A small network was shown many inputs. Here are its activations along a few directions, one row for each input.
In each table, some parts of the input vary, and every possible input appears once, in random order.
Descriptions start from the smaller parts, as in this example, which fits no table here: one of 3 separate values, together with either a single point or one of 9 places along a line or (one of 5 places around a ring, together with one of 6 places along a line).
Shared parts are said once, and a part with two or three values counts as separate values.

Other details of the inputs vary at random and push rows far along three fixed directions, the same in every table; ignore that.

A family of inputs:
row 1: [ 16   9  21  -3   0 -14 -20  -9 -11   4  17 -14  16]
row 2: [ 6 -9 26 26 12 10 -1 -5 -2 -6 -5 -6  5]
row 3: [ -7  -4 -21   1  27  19   8  10  -8  -2  14   2  23]
row 4: [  8  27  18 -39  -9 -34   4  34  19 -20 -15 -17 -41]
row 5: [ 25   6  22   9   7   6 -28   6   6 -34 -12 -60   2]
row 6: [ -9 -21 -60 -28  -4   7 -13  -8   4   6  31  26  23]
row 7: [ -4  -7 -13  12 -11 -21 -10 -14   7   1   6  17  17]
row 8: [  9 -29 -47 -10 -11  24 -10   5 -10  -1 -11 -15 -18]
row 9: [-26  13  37  18   8 -22  20 -19  -8  36   9  45  29]
row 10: [-11  10  62  25  12 -11  20 -19 -12  26  21  21  23]
row 11: [  5 -27 -23  -2  -2  37 -18   6   0  -1 -13  -1  -1]
row 12: [  1  14  67  42   0  -9  -4 -23   8  20  -1  31  21]
row 13: [-15 -37 -32  12   5  37   7 -26 -11   0  20  24   9]
row 14: [ -3 -14 -44 -18  -4  19 -14 -30 -21   9  36  11  15]
row 15: [  6  -6 -24   8   5  32   0 -11   4 -23   3 -22  -6]
row 16: [ -4  32  10 -24  -5 -41  12  38  21 -17 -18 -20 -24]
row 17: [  4 -15 -20 -24   7  36  -9  12  -7  13   1  -4   9]
row 18: [ -8  -7   4  14  -2  13  -1 -18  17  -5  13  25  -5]
row 19: [ -7  10  37  22   7 -35  11 -24  -9  42   7  16  33]
row 20: [ -6  11  -4 -41 -20 -15  18  33  29  15  -9  57 -37]
row 21: [ -6 -28 -40 -17  -3  27 -20 -15 -12  30  29  24  16]
row 22: [  5   2 -37 -35   5  18  -9  -1  -5 -19  11 -25 -10]
row 23: [ 29  -8  19  30  15  34 -11  -2 -27 -13 -25 -70  24]
row 24: [-13 -18 -36  14  -1  19 -19 -24   9 -12  26  16  30]
row 25: [ 30   5  19  38  28  27 -20   6 -16 -15 -29 -61  43]
row 26: [-27   5  31  44   6 -20  18 -18   0   9   3  47  12]
row 27: [-17  -4 -27 -40 -29 -25  23  16  -3  25  -8  39 -47]
row 28: [-26  19  34  46  -1 -23  17 -22  13   6  11  39  10]
row 29: [ -5 -44 -54 -13 -16  27 -23  -8   4  15   8  30  -6]
row 30: [ 20  30  18  20  29  11  -1  20   0 -19   2 -64  26]
row 31: [ 18  14  10 -20 -22 -41 -11  32  13 -21 -32  -8 -46]
row 32: [  5  -9 -37 -14  -6  21 -17  -7   0 -32  -4 -25 -16]
row 33: [ -1  11  16 -23  -1 -19  38  35  -3  -9 -19 -19 -33]
row 34: [-25  17 -14 -37 -18 -20  37  14  19  -2   0  37 -54]
row 35: [ 10   6   5   0 -10 -38   6  30  13   1 -47 -10 -24]
row 36: [-10  23  61  24   8 -17  14 -26   5  17  29  14  14]
row 37: [ 12  17   2 -17 -22 -39   2  18  -2 -21 -33 -18 -46]
row 38: [ 23   5  17   0  15  23   3  12 -26  -1 -15 -62  16]
Description of these inputs: one of 2 separate values, together with either a single point or (one of 3 separate values, together with one of 6 places around a ring).
Q: The inputs of row 6 and row 7 match in every part but the choice among 2 separate values. If row 4 is changed in the same way as row 6 into row 7, which row does it become?
A: row 5
Q: Change only the choice among 2 separate values in row 9. List by row number the other rows that result.
A: row 25
Q: Change only the choice among 3 separate values in row 6. List by row number the other rows that result.
A: row 1, row 14
Q: Change only the place on the ring of 6 in row 22. List by row number the other rows that result.
A: row 14, row 27, row 33, row 34, row 38
